These are the activations of a small neural network, seen along a few directions. Each row is one input.
Each table varies a few parts of the input and shows all the possible inputs, shuffled.
A made-up example of a description, with smaller parts first: one of 8 places around a ring, together with either a single point or one of 9 places along a line or (one of 3 separate values, together with one of 4 places along a line).
Shared parts are said once, and a part with two or three values counts as separate values.

Other details of the inputs vary at random and push rows far along two fixed directions, the same in every table; ignore that.

A family of inputs:
row 1: [  1   3 -19 -17  15  -8   2 -14  -3  -1 -18   9]
row 2: [ 14  20 -24 -18   5 -11   1 -17   6 -13 -30  14]
row 3: [ -6  -4   1 -11  -4  25  15   6   3   1   9  -1]
row 4: [ 15  -9 -24 -16  34  -7 -18 -18   9  40  12  -6]
row 5: [  0   5 -16 -11  16 -23   9  -8 -11  -1 -32  15]
row 6: [-3 -5  7  4  6 -1 -1  2  1 19 19 -5]
row 7: [-20   7   3  12 -11  -4  19  24 -22 -28 -21  12]
row 8: [-4 -5  9  3  8  5 14  5 -6 13  5  0]
row 9: [ -5  20   6  14 -19  -3  12   8  -3 -28 -10   8]
row 10: [ 27  -2   2 -14  22   2   8  -6 -10   8 -32  17]
row 11: [-28   1  27  28 -23   4  20  22 -12 -21  14   1]
row 12: [ 18   1  13  -8  11 -12  20  -4 -18 -19 -47  20]
row 13: [ 13 -14  11   7   9  -6 -19 -12  12  28  26 -16]
row 14: [  8  -1  -9 -11  21  -3   9  -5  -8   8 -14  12]
row 15: [  6   2 -31 -30  16  -7  -6 -22   6   6 -18   6]
row 16: [-12   3  12 -11 -13  26  37  13 -13 -26 -15  17]
row 17: [  9  -9  10   3  -2  10  -7  -4   8   6  17 -10]
row 18: [ 11  -6  15   1  -3  17 -11   5   8  15  16  -8]
row 19: [  2   0 -28  -8  19 -21 -15 -11   3  13 -11   3]
row 20: [  5  -2  20  12  -8   2  11  11 -12 -23 -11   6]
row 21: [  9  -9  13  -1  -9  24 -20   1  20  23  35 -18]
row 22: [  4  -3  11  -2 -17  14  -5   2   7 -16   6  -7]
row 23: [-12 -12  -5  11  -5   5 -32  -3  21  29  56 -30]
row 24: [  0  10   0  24  -7 -21 -26  -5  19  17  29 -17]
row 25: [ 22  -7  -7 -27  12   9  -3 -20   8   6 -12   4]
row 26: [  7  -8 -17 -17  20   7  -8 -12  10  28  10  -6]
row 27: [-10  -8   5  10   0  -6  -4   0   1  14  18  -8]
row 28: [-17   3  -5  12  -3 -16  -9  10  -3   4   2  -7]
row 29: [  0   8 -33 -24  18 -17  -1  -9  -8  -2 -39  11]
row 30: [  3  -3 -20 -27  11   4   7 -16   0   2 -17   9]
row 31: [ -6   2  12  23 -25   2 -22   9  12  -2  32 -22]
row 32: [-13   0 -10   3  -7  -2 -11   4   7   1  15  -9]
row 33: [  1  -4   1  29 -10 -12 -44  -1  20  22  49 -32]
row 34: [ 15   7 -14 -18   1  -7  -5 -15   4  -9 -25   7]
row 35: [ -2   8  20  15 -12 -12  17   8 -16 -24 -23  11]
row 36: [-20   7   2  -2 -21  11  21  16  -7 -32 -11  11]
row 37: [  9  -5   5   4  -4   3 -16  -4   9   0  12 -14]
row 38: [-20   0  22  11 -20  26  26  23  -9 -17  15   2]
row 39: [ 8 -8 19 11 -2  8  7  5 -4 -5  6  0]
row 40: [-27   1  20  28 -22   9  17  24 -12 -25  16   1]
row 41: [-24  -6  20  24 -19  13  15  22 -10 -14  20  -3]
row 42: [  3   2 -45 -28  19 -16 -33 -19  15  22  -6  -8]
row 43: [  8  -1  35   9  -6  14  26  16 -16  -8 -18  14]
row 44: [ 12  19 -14   2  10 -23   3  -9  -4 -12 -28  17]
Description of these inputs: one of 4 places along a line, together with either one of 5 places along a line or one of 6 places along a line.
Changing only the place on the line of 4 turns row 31 into row 35. The same change can be made to row 18. Which row results?
Answer: row 43
Change only the place on the line of 4 in row 4. List by row number the other rows that result.
Answer: row 3, row 8, row 26
Start at row 28 and move only the place on the line of 6, one step at a time. The first step leads to row 5. Which rows follow, in order?
Answer: row 11, row 27, row 6, row 8
Change only the place on the line of 5 in row 25. List by row number the other rows that result.
Answer: row 2, row 21, row 22, row 34
List by row number the other rows that have the place on the line of 4 in common with row 20.
Answer: row 4, row 7, row 10, row 14, row 19, row 33, row 39, row 40, row 41, row 44

A family of inputs:
row 45: [ 1  2  2  5 -2 -5 -3  2 -2 -2 -3  0]
row 46: [ 23   4 -16 -33  25  -3  17 -17 -11  -6 -51  25]
row 47: [ 0  3  2  3 -4 -2 -3  2  1 -4 -2 -1]
row 48: [-2  3  0  3 -2 -4  0 -1  0 -3  0  1]
row 49: [-4  2 -2  2 -2  1  1  3  0 -2  3  1]
row 50: [ 1 -4  8  0  0  8  5  2 -1  3  5  0]
row 51: [15 -4  8  0 10 -3  2 -6 -3  4 -7  3]
row 52: [-5  3 -1  2 -4  3  3  4  0 -3  3  0]
row 53: [-6 -3  1  2 -2  0  1  4 -3 -1  3 -2]
row 54: [-3  3 -1  2 -5 -1  0 -1  2 -4  2 -1]
row 55: [-5 -2  0  0 -3  2  1  3 -1 -3  3 -1]
row 56: [-5 -3  0  2 -2  2  0  3 -2 -1  4 -2]
row 57: [-4  2  2  7 -2 -5  1  3 -2 -2  2  0]
row 58: [ 19  -9 -21 -15  24 -11 -36 -24  22  44  21 -16]
row 59: [-3  2 -3  2  1 -1  1  2 -2  1  0  1]
row 60: [-6 -1  0 -1 -4  4  2  3  0 -4  2 -1]
row 61: [ 0  2  3  6 -1 -6 -2  3 -2 -2 -3 -1]
row 62: [-1 -3 10  3 -6 10  4  5  1  0  9 -2]
row 63: [-5  2 -3  0 -5  4  1  2  2 -2  4 -1]
row 64: [-5  1 -1  4  0 -1  2  4 -2  0  2  0]
row 65: [ 4 -3  3 -3  0  8  1  0  1  1  3 -1]
row 66: [-4  3  1  3 -5 -2  1  1  1 -5  2 -1]
row 67: [-5 -1 -2 -3 -4  4  2  1  1 -5  1 -1]
row 68: [ 2  2  1  4 -1 -5 -4  0  0 -2 -3  0]
row 69: [ 0 -4  7 -1  1  8  5  3 -2  5  4  0]
row 70: [-2  2  0  4 -1 -5  1  0 -2 -2 -1  1]
row 71: [ 0  2  1  2 -5 -1 -3  1  2 -4 -1 -2]
Describe the family of inputs behind these rows.
Answer: either a single point or one of 6 places along a line or (one of 4 places along a line, together with one of 5 places along a line)
What sort of input is row 51?
Answer: a single point
Which other rows belong to the same alternative as row 58? List them by row number.
Answer: row 46, row 50, row 62, row 65, row 69
